These are the activations of a small neural network, seen along a few directions. Each row is one input.
Each table varies a few parts of the input and shows all the possible inputs, shuffled.
Descriptions start from the smaller parts, as in this example, which fits no table here: one of 3 separate values, together with either a single point or one of 9 places around a ring or (one of 6 places along a line, together with one of 8 places around a ring).
Shared parts are said once, and a part with two or three values counts as separate values.
In the rows, zero is written as 128.

Other details of the inputs shift rows strongly along three fixed directions, in all tables alike. That doesn't count.

Table:
R1: 104	169	199	143	174	139	50	185	74	81	118	164	155
R2: 142	25	148	108	99	98	111	122	121	126	153	115	128
R3: 198	182	87	144	109	149	174	175	175	152	114	132	156
R4: 92	167	191	142	171	133	71	176	75	82	119	166	152
R5: 37	171	84	117	145	138	174	45	133	130	109	125	72
R6: 199	189	111	150	106	138	163	164	165	161	132	129	170
R7: 142	32	103	105	125	118	88	134	145	126	113	117	110
R8: 35	173	122	126	136	132	179	37	124	132	142	110	69
R9: 203	192	97	146	105	143	173	169	163	158	120	131	167
R10: 30	173	122	127	134	131	178	41	126	129	143	116	71
R11: 147	31	121	109	115	103	93	122	135	134	134	119	128
R12: 92	163	178	135	177	147	57	198	91	69	97	169	140
R13: 83	166	218	143	154	130	64	179	86	75	136	161	149
R14: 90	166	209	145	162	130	56	182	86	77	127	165	157
R15: 191	182	85	145	111	150	163	172	183	155	114	129	150
R16: 156	31	118	108	117	104	110	115	118	139	135	112	125
R17: 185	183	115	152	96	131	174	148	168	159	144	126	165
R18: 148	30	107	111	119	108	92	123	133	134	123	114	118
R19: 188	184	122	148	101	133	180	151	152	155	142	126	167
R20: 202	188	95	143	105	145	173	161	159	157	121	130	165
R21: 156	29	133	111	112	103	99	113	120	135	146	107	127
R22: 189	183	118	147	92	131	181	156	167	155	142	132	175
R23: 48	174	82	116	159	154	171	56	126	126	103	120	63
R24: 39	170	97	120	144	134	178	41	129	132	121	126	80
R25: 190	182	91	145	103	139	176	158	167	157	121	132	160
R26: 97	172	180	138	184	151	59	198	80	72	97	164	138
R27: 194	181	91	144	114	152	159	173	176	154	113	125	150
R28: 101	167	179	138	183	154	47	197	87	76	99	161	138
R29: 153	26	145	109	103	102	104	114	120	133	156	104	122
R30: 147	19	141	105	102	101	119	104	111	133	155	104	117
R31: 37	171	98	126	149	134	166	42	129	134	123	122	75
R32: 37	171	108	121	144	135	187	25	113	133	133	114	73
R33: 145	23	138	106	101	99	125	103	117	136	154	102	115
R34: 146	28	104	104	122	112	95	109	126	137	123	108	110
R35: 29	171	85	120	149	140	161	43	140	131	108	123	67
R36: 151	30	140	111	97	98	123	118	122	134	156	110	126
R37: 150	28	127	111	107	98	117	112	120	135	147	111	129
R38: 91	171	210	146	169	132	59	177	74	79	127	158	151
R39: 204	192	105	145	103	141	181	157	158	162	134	131	172
R40: 152	34	113	110	123	110	90	125	127	135	121	111	118
Each input here is: one of 2 separate values, together with one of 4 places along a line, together with one of 5 places along a line.
Changing only the place on the line of 4 turns R27 into R7. The same change can be made to R19. Which row results?
Answer: R22
Which other rows does R37 become when the place on the line of 5 takes its other values? List them by row number.
Answer: R3, R4, R25, R36

Table:
R41: 124	60	76	106	151	132	85	125	139	125	87	124	98
R42: 69	185	168	143	161	132	95	138	104	103	125	159	132
R43: 76	109	162	130	147	109	79	129	111	97	128	143	129
R44: 164	202	126	152	121	151	169	164	137	133	131	132	146
R45: 80	183	177	127	176	148	102	147	72	87	114	157	132
R46: 173	57	152	115	108	113	86	167	131	119	138	127	149
R47: 153	127	123	134	99	118	128	147	154	136	133	130	149
R48: 108	75	85	110	127	105	157	49	121	151	128	108	99
R49: 32	122	127	118	143	132	142	77	123	109	124	123	70
R50: 177	72	155	125	120	116	79	164	121	132	136	124	155
R51: 145	156	89	133	109	138	194	103	163	158	136	100	106
R52: 185	68	150	121	123	124	92	166	114	120	138	130	151
R53: 163	69	118	122	110	111	107	130	117	133	134	118	137
R54: 118	141	86	119	97	133	198	83	183	158	134	109	110
R55: 42	127	126	119	144	129	138	73	114	109	125	120	62
R56: 139	82	106	110	121	122	156	105	119	139	129	109	106
R57: 73	186	177	134	170	148	100	137	95	92	122	143	121
R58: 150	145	87	127	93	130	179	93	175	170	139	115	121
R59: 186	223	138	153	122	150	155	182	130	143	119	151	186
R60: 161	225	115	159	120	138	168	149	143	147	132	142	170
R61: 168	74	144	131	126	109	79	159	121	127	135	124	158
What is each input in this table made of?
Answer: either a single point or (one of 4 places along a line, together with one of 5 places along a line)
Which other rows does R58 become when the place on the line of 5 takes its other values? List them by row number.
Answer: R47, R50, R53, R59
